These are the activations of a small neural network, seen along a few directions. Each row is one input.
Each table varies a few parts of the input and shows all the possible inputs, shuffled.
A made-up example of a description, with smaller parts first: one of 5 places around a ring, together with either a single point or one of 11 places along a line or (one of 3 separate values, together with one of 4 places along a line).
Shared parts are said once, and a part with two or three values counts as separate values.
(in the rows, 128 means zero)

Other details of the inputs vary at random and push rows far along two fixed directions, the same in every table; ignore that.

A family of inputs:
R1: [179 120 169 116 161 147  84 153 137 116 191 161 199 136]
R2: [161 141 181 111 184 134  74 151  93 105 177 144 174 119]
R3: [112 121 182 145 190 172  82 163 118 109 168 119 184 113]
R4: [109 106  77 115  93 102 174  94 125 117  93  95  74 152]
R5: [125 107  72 125  77 112 160  79 161 138 109 137  78 152]
R6: [124 221 163 109  88 122 174 140 130 146 148 162 145 161]
R7: [109  96  71 122  79 106 170  75 158 135  98 120  99 144]
R8: [ 94 219 178 130 109 150 153 139 142 184 130 154 128 140]
R9: [137 138  85 115  96 115 138 110 134 152  71 122  44 116]
R10: [141 127 178 115 194 165  75 156 108 129 173 173 173 125]
R11: [162  26  70 115 165 129 101 133 111  68 129 127 122  98]
R12: [126  20  98 124 196 147  75 112 101  99 116 109 108 117]
R13: [115 118  92 112 116  86 158  84 112 136  66 108  74 130]
R14: [132 221 173 133  86 125 171 145 127 156 144 123 143 144]
R15: [123 218 172 116  91 113 175 129 117 151 151 138 148 164]
R16: [125  22  81 124 192 150  80 114 107 101 116 138 116  98]
R17: [ 93 213 165 138  85 129 181 145 141 127 144 107 156 150]
R18: [165 124 158 147 153 160  87 165 159 100 200 149 193 114]
R19: [147 130 156 136 162 153 108 186 129  78 185 138 201  94]
R20: [162  11  87 123 164 129  84 108 131  88 136  94 133 127]
R21: [132 227 165 126  81 133 173 155 142 152 140 147 138 143]
R22: [119 125 161 130 195 167  78 153 117 110 188 178 174 122]
R23: [ 95 120  78 142 110 141 144 101 144 161  86 134  49 122]
R24: [163  31 111 118 196 143  68 111  88 128 117 125  96 112]
R25: [132 125  63 133  80 120 168 118 147 128  96 124  54 123]
R26: [169 147 184 127 178 145  71 167 104 110 168 127 169 100]
R27: [ 79 110  77 139 108 135 156  96 140 157  73 118  69 113]
R28: [ 86  67 108 150  85  73 111 158 107 143  96 143 109 154]
R29: [152  47  76 128 172 138  74 137 117  79 110 116 109  71]
R30: [129 109  84 116 102  89 182  95 117 135  77 104  85 140]
R31: [ 95 214 190 138 111 141 155 127 127 187 132 131 129 143]
R32: [189  36  91 135 170 127 100 145 105  93 104  91 123  88]
R33: [114 137  66 129  95 117 143 106 142 134  86 126  45 113]
R34: [146 108  94 120  82 102 155  71 137 165  95 108  83 160]
R35: [149 116 161 145 151 157  97 162 155  94 187 134 217 106]
R36: [146  37  90 112 183 125  72 118 100  71 117 104 107 109]
R37: [103 217 150 122  88 124 179 137 140 124 163 166 144 157]
R38: [107 132  66 113 101 106 145  90 130 127  92 142  51 133]
R39: [148 113 172 144 159 153  91 160 149  97 189 104 211 124]
R40: [153  45  92 129 176 137  68 135 110  78 109  88 104  91]
R41: [113 105 192 175 131 116  62 232 110 118 167 153 208 124]
R42: [155 115  85 127  75 120 152 100 165 168  88 116  72 137]
R43: [101 109 102 139 120 120 161  94 125 172  57  97  71 120]
R44: [109 230 168 105 102 119 150 127 126 148 135 165 133 151]
R45: [115 205 175 147  86 117 179 124 160 165 134 110 183 151]
R46: [133 212 181 142  77 127 163 122 154 174 147 119 161 158]
R47: [ 73 199 186 127 128 121 173 112 119 167 124 140 159 154]
R48: [153 141 181 135 185 137  87 168 108  98 153 120 193  94]
R49: [107 198 175 128  94 104 182 109 149 159 144 126 189 168]
R50: [ 92 121  68 110 101 101 156  86 126 121  81 128  73 124]
Each input here is: one of 2 separate values, together with either a single point or (one of 4 places along a line, together with one of 6 places around a ring).
Changing only the choice among 2 separate values turns R37 into R25. The same change can be made to R10. Which row results?
> R8
Changing only the choice among 2 separate values turns R26 into R2. The same change can be made to R42. Which row results?
> R1
Change only the choice among 2 separate values in R15. List by row number the other rows that result.
> R14
Change only the place on the ring of 6 in R33. List by row number the other rows that result.
> R9, R26, R29, R40, R48
Change only the place on the line of 4 in R35. List by row number the other rows that result.
> R19, R27, R29

A family of inputs:
R51: [ 60 235 162 114 117 139 169 109 110 184 101 158  89 143]
R52: [ 62 199 136 136  62 117 187 122 158 143 132 146 137 156]
R53: [ 82 195 154 129  79 108 201  97 151 165 124 119 147 172]
R54: [146  71 124 145 157 130  79 172 125  90 142 129 154 105]
R55: [160  69 137 140 166 136  95 148 114 105 137  97 166 111]
R56: [ 69  88  85 129 141 116 128  90  93 158  57 123  41 118]
R57: [158  55 138 145 158 133  77 158 123 116 140 118 156 116]
R58: [145 104  63 109 109 116 153  81 133 117  98 117  63 136]
R59: [189  84 134 115 178 143  88 127 122 104 154 129 157 111]
R60: [151 212 213 130 141 146 128 163 130 129 185 129 207 129]
R61: [126 213 183 132 134 154 119 166 148 110 203 171 198 130]
R62: [155  92  81 126  94 114 135 108 135 161  82 111  54 130]
R63: [177  94 119 130 158 139  77 169 119  97 147 140 138  95]
R64: [112  82  62 114 100 102 156  82 131 115  90 105  82 139]
What do these inputs look like to the network?
> one of 2 separate values, together with either a single point or one of 6 places around a ring
Change only the choice among 2 separate values in R58. List by row number the other rows that result.
> R64
Which other rows agree with R61 in the choice among 2 separate values? List them by row number.
> R51, R58, R59, R60, R62, R63
